A small network was shown many inputs. Here are its activations along a few directions, one row for each input.
Each table varies a few parts of the input and shows all the possible inputs, shuffled.
Descriptions start from the smaller parts, as in this example, which fits no table here: values(3) and (point or ring(11) or (ring(5) and line(6))).
Shared parts are said once, and a part with two or three values counts as separate values.
In the rows, 128 means zero.

A family of inputs:
x1: [126 154 152 188 151 111 228 148 150 108 124 151 115 128 201  97]
x2: [116 124 170 115  87 157  96 152 193 115  53 106  86 104 155 162]
x3: [106 155 122 145 131 104 166 110 151 147  95 145 167 144 219 108]
x4: [ 87 137  89  96 123 106  72 154  63 122 176 133 113 152  65 139]
x5: [ 91 113 144  59 125 140  93 110  70 114 127 128 115 154  26 164]
x6: [145  62 159 118  90 107  53  77 130 130 122  97 120  82  68 157]
x7: [124 117 173 147  75 156  74 122 237 119  88 119 101  65 162 141]
x8: [159 112 133 175 157  91 206 136  46 123 153 123 155 104  97 101]
x9: [233  73 134 131 177 166 108  85  98 179 171 126 128 153  80 156]
x10: [ 61 182 119 101 134 173 110 184 154  90 126 131  91 154 171 118]
x11: [205 127 145 154 167 179 110  99 185 172 139 151  92 157 186 150]
x12: [132 118  91 137 123  97 159 136  83 161 152 127 209 109 111 110]
x13: [156 117 117 161 136  48 178 110  63 159 174 158 156 126  97 111]
x14: [ 98 167  56 134 136 124 142 154 207 125 125 142 157 121 180 107]
x15: [114 174 147 157 134 100 209 103 133 114 156 140 101 180 193  91]
x16: [ 83 157 139  98 108 168 108 167 173 126  66 148  96 112 155 157]
x17: [142  87 160  81  96 149  75 132  94  89 117  85 119 116  56 150]
x18: [126 128  55 106 153 129 119 125  74 110 140  94 183 143  83  85]
Changing only one part turns x3 into x12. The same change can be made to x2. Which row results? -> x17
What is each input in this table made of? -> values(2) and (point or line(8))
Change only the values(2) part in x16. List by row number the other rows that result. -> x5

A family of inputs:
x19: [ 81 170 154 153  98 135 165 120 162 133 150 195 123 154 184 106]
x20: [155 122 138 118 103 160  73 139 117 154 115 123 107 102  91 157]
x21: [128 104  99 100 156 153  60 129 122 143 128 129 124 158  97 162]
x22: [169 122 158 117 120 167  96 132 111 138 139 118 116 109  84 150]
x23: [160  97 160 129 103 101 127 116 112 103 132 102 114  85  73 147]
x24: [137 101 130 123 127 100 144 113  62  97 133 102 158 101  79 111]
x25: [146 132 138 152 138 144 165  92 200 130 123 111 142 141 201  79]
x26: [122 118 136 101 114 107 136 124  70 109 126 108 173 108  74 118]
x27: [119 157 108 142 115 169 132 143 209 120 107 112 144 130 196  82]
x28: [ 93 118  75  89 155 108  89 136 100 144 136 119 148 146  82 125]
x29: [107 110 114  98 101 105 112 134  72 117 110 114 165  89  89 126]
x30: [ 42 162 122 138 109 135 127 132 173  98 128 172  94 177 188 110]
x31: [182  95 113 136 154 153 107 126  92 147 157 123 131 144 106 150]
x32: [156  88 170 132 106  95 126 105 110 117 123 107 119  91  74 146]
x33: [ 85 101 119  81 130  87  96 124 100  98 105 109 150 120  75 126]
x34: [129 128  90 103 132 114 132 133  79 166 160 124 170 134  85 129]
x35: [141 171 138 154 171 122 211 151 145 108 103 157  90 143 202 110]
x36: [147 121  79 141 146 106 133 120  73 149 161 117 155 132  83 119]
x37: [ 99 155 138 188 111 137 179 118 148 103 151 174 101 161 186  98]
x38: [ 68 155 137 148  91 135 147 165 169 127 133 197 111 148 192  99]
x39: [144 135 134 163 137 139 161  86 201 132 126 101 144 143 204  87]
x40: [ 97 186 126 139 140 132 172 170 156 131  81 154 110 127 220 144]
x41: [ 97 146 107 116 131 153 108 111 216 104  97  99 130 164 199  91]
x42: [112 129  64 110 129 129 121 137  88 156 135 136 165 112  81 135]
x43: [139  96 131 130 124  78 133 111  64 103 140 101 157 100  90 118]
x44: [ 84 178 127 108 167 116 150 178 172 102  88 144  82 160 206 121]
x45: [113 198 152 145 157 122 187 158 157 129 111 147 117 135 211 136]
x46: [118 105 153 110  87 128 110 143 118 122 100 104 122  81  73 155]
x47: [180  91 115 141 156 136 102 116  97 159 161 126 131 141 111 155]
x48: [187 111 153 145 128 139 102 108 118 140 138 117  99 112  80 152]
x49: [101 125 157 176 114 105 171 127 159 124 162 189 104 161 197  89]
x50: [133 115 141  96 133 149  57 132 140 127 119 114  90 124  80 157]
x51: [148 111  82 136 145  92 127 107  75 159 164 128 156 125  91 125]
x52: [103 108 143  93 109 113  86 125 139  91 102 101 103 100  62 158]
x53: [159 118 115 115 145 168 115 126 111 161 149 131 146 145  88 161]
x54: [139 105 174 101  90 113 122 130 115 123 127 102 133  93  76 152]
x55: [189 110 151 140 125 143 100 120 113 134 143 116  98 110  86 151]
x56: [146 105 101 114 132 166  88 143 107 167 126 136 140 136 104 161]
x57: [136 168 144 165 168 106 199 136 146 119 106 146  96 141 216 129]
x58: [128 154 134 134 123 161 153 102 201 133 126 113 161 136 202  90]
Changing only one part turns x49 into x19. The same change can be made to x43. Which row results? -> x26
Changing only one part turns x34 into x36. The same change can be made to x22. Which row results? -> x55
What is each input in this table made of? -> line(5) and (values(3) or ring(5))
Start at x28 and move only the ring(5) part, one step at a time. The first step leads to x21. Which rows follow, in order? -> x50, x52, x33
Change only the values(3) part in x38. List by row number the other rows that result. -> x27, x40

A family of inputs:
x59: [169  79 128 104 109 178  74  99 144 134 124  93 135 111  85 134]
x60: [100 126 187 132  94 138 126 127 173 118 126 149  88 146 158 124]
x61: [126 146 137 186 132 116 179 125 130 123 137 163 116 135 163 102]
x62: [153 108  86 137 167 137 110 100  74 162 174 127 145 142  84 149]
x63: [ 40 167  92  98 123 151 100 142 195 110  95 145 145 157 193 102]
x64: [114 145 156 157 110 154 129 142 175 110 114 146  83 120 159 131]
x65: [113 121 123  92 120 150  86 173  77 150 120 126 107 122  63 173]
x66: [115 116 130 115 130  67 138 130  53  93 130 114 150  93  84 140]
x67: [155 107 126 130 107  75 143  99 100 127 135  85 170 104  85 111]
x68: [145 103 148 100  90 112  94 119 146 117 112  72 138  88  77 134]
x69: [106 112 146  89 104  98  95 155  99  84 103  94 111  92  71 156]
x70: [145 100 105 102 147 168  65 116 122 159 144 118 108 132  75 169]
x71: [155 158 157 119 150 152 126 139 184 131  90 123  96 147 191 133]
x72: [132 139 152 138 132 138 124 137 185 132  98 142  91 133 185 144]
x73: [146 149 129 165 153 109 177 128 141 140 139 157 130 130 192 119]
x74: [166 158 132 156 174 121 188 125 144 134 116 141 136 154 186 112]
x75: [182  90 108 138 124 136 118  96 100 148 163 101 175 129  98 112]
x76: [130 133  95 112 134 124 136 156  39 151 155 149 144 116  70 153]
x77: [ 56 170  69 129 147 118 157 136 150 118 123 150 170 172 191  64]
x78: [111 133 154 159 113 120 195 116 130 119 163 163 124 139 153  99]
Changing only one part turns x61 into x64. The same change can be made to x75. Which row results? -> x59
What is each input in this table made of? -> values(2) and (point or line(4) or ring(5))
Change only the line(4) part in x64. List by row number the other rows that result. -> x60, x71, x72
Change only the values(2) part in x69. List by row number the other rows that result. -> x66

A family of inputs:
x79: [ 96 151 152 151  80 128 176 115 187 104 143 188 114 147 202  82]
x80: [159 131 136 155 150 132 174 144  83 162 160 144 132 122 105 136]
x81: [157 113 114 153 154 120 161 114 123 175 162 111 157 122 101 102]
x82: [107 179 147 150 140 106 183 123 163  97 107 145 117 132 224  87]
x83: [188 101 147 139 147 122 108  83 141 116 157 112 102 140 109 146]
x84: [ 75 124 119  87 113 101  93 134 114 120  99 112 135 132  95 142]
x85: [ 90 172 159 177 112 117 171 118 169  94 128 157 125 167 207 103]
x86: [ 79 128 110  80 120 105  95 126 130 108 118 111 126 122  87 135]
x87: [184  90 162 131 139 128 108  95 123 152 129 115 112 129 122 130]
x88: [183 100 170 136 141 149 134 130 117 150 135 135  87 132  99 149]
x89: [107 135  84 126 143  85 119 116  88 119 163 138 157 125 111 104]
x90: [108 148  96 132 131 103 140 145  51 135 145 165 127 120 110 129]
x91: [163 115 124 138 149 122 161 108 101 177 142 134 175 116 120 120]
x92: [106 125  69 137 130 125 138 131  71 113 141 120 166 141 110 112]
x93: [124  89 145 125 105 147  74 130 153 143  98 106 113  90 105 155]
x94: [108 192  95 137 161 210 105 146 242 139 101 169  87 210 235 144]
x95: [ 81 138 134  84 115 112 114 163  99 108 112 136 109 130  88 166]
x96: [ 97 127  87 137 133  88 127 123  71 135 141 138 162 134 120 124]
x97: [112 161 131 157 154  97 200 179 182 100  86 124 120 125 212 104]
x98: [202  97 146 120 126 156 116 102 127 133 138 103 124 132 125 125]
x99: [172 115 115 134 140 146 165 127  99 153 160 109 182 123 130 115]
x100: [134 113 146 118 113 143  72 120 168 110 121 107 114  96  88 159]
x101: [ 93 126 105  71 104 135 102 142 121 104  98 101 146 132  90 123]
x102: [133 116 161 117 102 156  88 154 133 143 107 129  83  82  97 159]
x103: [141 113 148 107  96 169  76 134 145 110 109  88 127  98 107 145]
What is each input in this table made of? -> point or line(4) or (values(4) and ring(5))
Change only the values(4) part in x95. List by row number the other rows that result. -> x84, x86, x101
